A small network was trained on invented records. Each row is its activation on one of them, seen along a few directions.
Records have a field called T. Each example row is followed by its value.
Other fields move the rows too, some of them a lot.
Strong random noise was added to every row along 5 fixed directions; ignore it. To show where, here is one row again and again, with new noise each time:
[-100 -153   63   77 -244  -76 -257  -50 -296   22   51  -63 -109   16
 -208  120   96    5   31   55  363   14  260   13  303  376]
[  22  181   -7 -143 -151 -105  127  -67  377  -15   27   -3  273  347
 -190  323   53 -262 -226  109   65 -186  180   84  -56   32]
[-358 -108 -369  385   28  -44  113  -59  318  138  119  277 -190 -186
  -72  246 -198  514  -87 -117 -187   79 -464  521  214  381]
[  31 -108   37   16 -183  101  -63  -34   11   48  -57 -174   -2   22
  -14 -140   31  -74   26  -35   95  -62   35 -121  -26   91]
[-135  -72 -124   40 -168  -68    1   43   89   37  -52   70  -57  139
  -53  219   17   96 -145   -2  -28  -55    0  204   58  217]
[-170 -109 -232  -52 -235 -116  153  183  242   45 -250  176 -172  209
   61  261  -18  116 -275  -49 -255  -89  -31  304 -107  113]
[-118 -106  -24   72 -284 -143   81 -148  229  103  -29   57 -215 -227
 -325   18 -130 -133   15  -21  320   21  222   47  206  202]

[ 158 -158   91 -224 -212  142  -28  174 -131  -10 -322 -225  -62  151
  246 -269  109 -168  -28  -66 -116  -93  122 -261 -283 -154]  t7
[ -36   46  130   89  -13 -144  -72 -236  -87    4  230   48  -52 -284
 -361   36  -60 -128  156   77  478  125  280  -39  371  153]  t6
[  20  131   53  -88   31 -190  123  -32   76  -41   41  156  -14  -73
 -207  128  -66 -197  -10   85  145    0  217  -22   16 -142]  t11
[ 185  115  238 -123   82  -27  -36  -50 -171  -68   64  -89  105  -66
 -105 -152   21 -299  135   86  232   -3  241 -322  -56 -240]  t2
[  53   63  -42 -160   95  -58  107  220  -23  -57 -192  107  -41  149
  220   33   23   11  -95    9 -323  -35  -15   25 -250 -270]  t2
[ -18  211 -155   30  130   91  120  -33  409   -7  131    6  405  377
   79  295   35  111 -218   30 -303 -167 -339  230 -165   23]  t9
[ -64  178    3  108   -3 -131  175 -346  483   70  274   95  134 -217
 -438  154 -179 -180   22   49  344   23   81  100  256  117]  t7
[  40  -73  165  -57 -133   43 -333   55 -443  -48   95 -176  145  305
  -58  150  247  -64   11  113  229  -68  204 -115  111  230]  t9
[-117 -115 -153   21    5  -61  141  120   56   25 -150  202 -289 -182
  107  -30 -112  172  -43 -101 -206   98 -110  161  -35  -57]  t3
[  41 -176   66   76 -250  103  137 -183  327  155  -71 -152 -197 -404
 -203 -420 -196 -243  199 -130  252   10   35 -254  -32  -25]  t8
[ -58    3 -149  260   54  152  220 -236  550  153  121  -36   28 -303
  -77 -206 -239  108   89 -136  -59    7 -412   56  -21   31]  t4
[  81   49  138 -113 -106   17  -57  -53    0  -18   71 -111  179  152
 -147   71   73 -255  -23   72  203  -80  202 -132   16   21]  t7
[  32 -155  167  -27 -107    1 -240   32 -466  -34  -36 -101 -155  -95
   -6 -144  103  -47  131   18  231   79  243 -174  151   74]  t3
[ -48  -16   14 -225 -164 -231   57  168  -72  -56 -158  190 -114  182
  -77  284   57 -163 -188   72   31  -31  339   90   -2  -34]  t3
[  32 -144   42  111 -117  179  -70 -104   20   81  -11 -207  -41 -168
    1 -306  -36   -2  144  -90  116  -14  -88 -168    4   84]  t9
[  38   23   60   51   93   79  -77  -65 -100  -22  119  -66   92  -40
   17  -75   26   27   72    9   47   31  -53  -62   53    0]  t6
[  10  -62   -3  -62 -167   47  -64   59  -16    5  -91 -111   61  234
   51   53  103  -40 -107    7  -23 -110   49  -12  -77   90]  t4
[-135 -198  -46  179   13 -107   -2  -10 -178   75  -50  173 -480 -551
  -82 -226 -187  169  220  -92  142  231   17   18  218   47]  t11
[-216  -78  -88  206 -128 -126 -104 -112  -13   61  140  102 -100  -63
 -253  260  -26  159  -13   22  234   41   37  242  338  419]  t8
[ -78 -367  104   29 -374  -51 -236   46 -421   73 -132  -78 -426 -228
 -164 -157   32  -54  155  -35  395   90  340 -155  231  278]  t4
[  27  138   -4    5  171  -74  155  -74  187    2   84  112   17 -170
  -90  -24 -126  -75   56   11   15   57  -21  -10   -5 -172]  t2
[  59  -19  119 -118 -105  -50   17   -7  -49  -12  -45  -12  -43  -53
 -104  -55   -5 -233   24   21  183    4  247 -144    7  -80]  t6
[ -52 -181  -10  156 -155  108 -105  -83  -27   96  -11 -128 -108 -141
  -34 -173  -31   70   95  -78  128   10  -74  -53   83  209]  t8
[  13  194  -44 -221    4 -262  271   80  290  -53 -121  234   -6  125
  -99  262  -51 -220 -180   82  -88  -61  223  109 -129 -239]  t11

Here are new rows. What is T for each?
[  16   53   28 -443 -437 -293   36  232   72  -87 -326   61   94  702
  -78  541  246 -388 -441  175   22 -262  578  106 -164   34]  t8
[ -58   56   71   57 -177 -159  -16 -239  148   44  159    0   28  -79
 -413  172  -42 -209   17   89  450  -10  293   17  290  240]  t4
[ 157  223  113 -173  123  -52   59   -4   44  -84   43  -28  223  158
  -27   60   55 -244  -26  106   17  -74  152 -135 -127 -242]  t11
[  40 -188  -27  183   69  230  171  -94  193  121  -87  -92 -283 -605
  141 -652 -258   82  284 -238 -115  140 -325 -205 -118 -224]  t3
[ -24 -392  -82   30 -258  201  -49  206 -153   95 -375 -153 -381 -127
  311 -413  -11  174   64 -210 -208    5 -151 -116 -201   29]  t9
[  26   93  -10  118   52  149  -38 -152  160   26  201 -156  283  116
  -38   19   27   32    4   11   22  -79 -203    0   11  117]  t4
[  59   68    7 -187   10  -32   33  141  -42  -79  -94   33   87  257
  134  122  105  -61 -138   45 -169  -62   74   26 -150 -142]  t3
[ 105  121   46  -91   35  127  -30  -22   77  -42   67 -149  335  304
   80   68  118  -83  -85   42  -83 -122  -68  -45 -130  -25]  t7
